Read these off the row that follows.
1) The entry just right of -0.09?
2) The second entry from the left?
3) The entry just right of the centre entry?
4) The entry just left of -0.09?
[-0.10  0.07  0.02 -0.09  0.18]
1) 0.18
2) 0.07
3) -0.09
4) 0.02

Questions about the table below. Indices start at 1.
1) What is the top entry of the column that holds the largest entry?
2) What is the entry at row 3, column 2?
3) What is the entry in row 2 and column 1?
4) What is the bottom entry of the column that holds the smallest entry?
5) What is the entry in row 1 and column 3?
6) What is the bottom entry of the column that holds the largest entry?
7) What is the entry directly above -31?
8) What is the entry at row 1, column 2?
array([[ -9, -62, -29,  -6,  16,  56],
       [-24,  35,  11,  27,  63,  -1],
       [ -7, -61, -31,  -7,  15,  56],
       [-25,  24,  24,  14,  72,   3]])
1) 16
2) -61
3) -24
4) 24
5) -29
6) 72
7) 11
8) -62

Read these off the grid that follows. Rows and columns are numbered from 1.
1) Report the entry directly below the smallest entry.
2) Report the entry directly below the largest entry.
3) Report the entry just left of -26.
4) Report the entry just right of the smallest entry.
5) Report the bottom entry of the column that holds the largest entry.
6) Report the entry just left of the centre entry.
7) Report the entry at row 3, column 2.
8) Report the entry at the centre.
[[ 13 -32  -8  -9   5 -14   9]
 [  3  38  38  -5  16 -18   2]
 [ -6  14  -5  -5  42 -48  -5]
 [  1  38  -2 -11   0   4  -1]
 [ 13 -12  35 -22 -31  31  -1]
 [ 24  -9   6   5 -20  -6 -23]
 [ 61  -7   5 -18 -25   4 -17]
 [-12  20   0  -4   6  -3  18]
 [-21   7  35  -7   5  38  23]
 [  9  -3  -7   0 -26   5   3]
 [ -1  46   5 -31 -13  -2   8]
 [ -7  15  14  -8   1 -18 -10]
 [-13   7  11  14  -9 -17  -5]]
1) 4
2) -12
3) 0
4) -5
5) -13
6) 5
7) 14
8) -18

A =
[[583 680 719 714 610 671 642 759 523 749 631 712 609 642 459]
 [865 573 678 654 600 509 760 598 934 413 685 746 653 465 856]
 [838 399 556 705 626 757 624 568 762 732 806 578 514 598 611]
 [488 724 613 725 688 906 489 554 494 764 378 622 652 416 502]
 [551 935 648 779 629 518 840 812 497 611 453 801 787 441 638]
 [727 557 643 615 748 641 576 571 660 571 648 607 636 601 658]
 [478 770 677 582 495 505 690 819 589 576 556 771 754 532 591]
 [507 510 662 586 643 808 328 465 653 723 542 669 487 646 526]
 [433 860 878 774 516 662 811 794 572 776 437 913 668 506 352]
 [522 664 737 773 855 894 431 631 429 874 521 664 566 573 232]
 [440 799 594 761 669 783 652 662 430 748 376 666 747 380 358]
 [926 447 416 637 721 630 523 524 838 561 742 567 576 463 806]
 [485 572 543 442 645 483 420 796 435 631 699 573 602 783 604]
 [683 576 713 815 635 782 701 535 866 688 595 797 581 491 489]
 [691 581 806 597 479 458 590 722 877 465 747 743 566 597 798]]
Indices start at 1.
The entry directly above 926?
Answer: 440
The entry in the top-left corner?
Answer: 583
The entry at row 1, column 3 -> 719
The entry in row 1 and column 2 is 680
The bottom-left entry: 691
The entry in row 3 and column 2: 399
The entry directly below 811?
Answer: 431
The entry at row 2, column 3 is 678
The entry just right of 732: 806
The entry directly above the centre entry -> 819
The entry just left of 637?
Answer: 416
The top-right entry?
Answer: 459
The entry directly below 773 is 761
The entry directly below the largest entry: 557
The entry directly below the smallest entry?
Answer: 358
The entry at row 3, column 3 is 556
The entry at row 2, column 1: 865
The entry at row 3, column 1 is 838
The entry directly above the largest entry?
Answer: 724
The entry directly above 594?
Answer: 737
The entry just left of 518: 629
The entry just left of 743 is 747
The entry just right of the largest entry?
Answer: 648
The entry just left of the smallest entry: 573
The entry directly below 636?
Answer: 754
The entry at row 2, column 2 -> 573
The entry directly below the centre entry?
Answer: 794
The entry just left of 690?
Answer: 505
The entry just left of the centre entry: 328
The entry directly below 509 -> 757

M = -67,-31,36,47
The entry just left of the largest entry: 36
The smallest entry?
A: -67
The first entry from the right is 47

Questions about the table below. Indices start at 1.
1) Find the entry at row 1, column 3.
2) Find the entry in row 2 and column 1.
3) Find the bottom-left entry.
4) Find the bottom-right entry.
[[1 4 3 3 5 8 1]
 [4 3 7 4 5 4 4]
 [6 4 7 6 4 3 4]
 [5 4 6 5 5 4 4]
 [4 4 5 4 5 5 3]
 [4 4 5 3 7 5 6]
 [4 6 2 4 4 6 4]
 [1 3 4 2 6 7 2]
 [6 4 5 4 8 4 7]
 [4 5 4 4 5 5 5]
 [2 4 4 4 4 6 2]
 [4 4 5 4 6 5 5]
 [6 5 5 5 4 3 6]
 [5 4 4 4 5 5 5]
 [2 4 3 3 6 7 3]
 [4 5 3 4 5 5 4]]
1) 3
2) 4
3) 4
4) 4
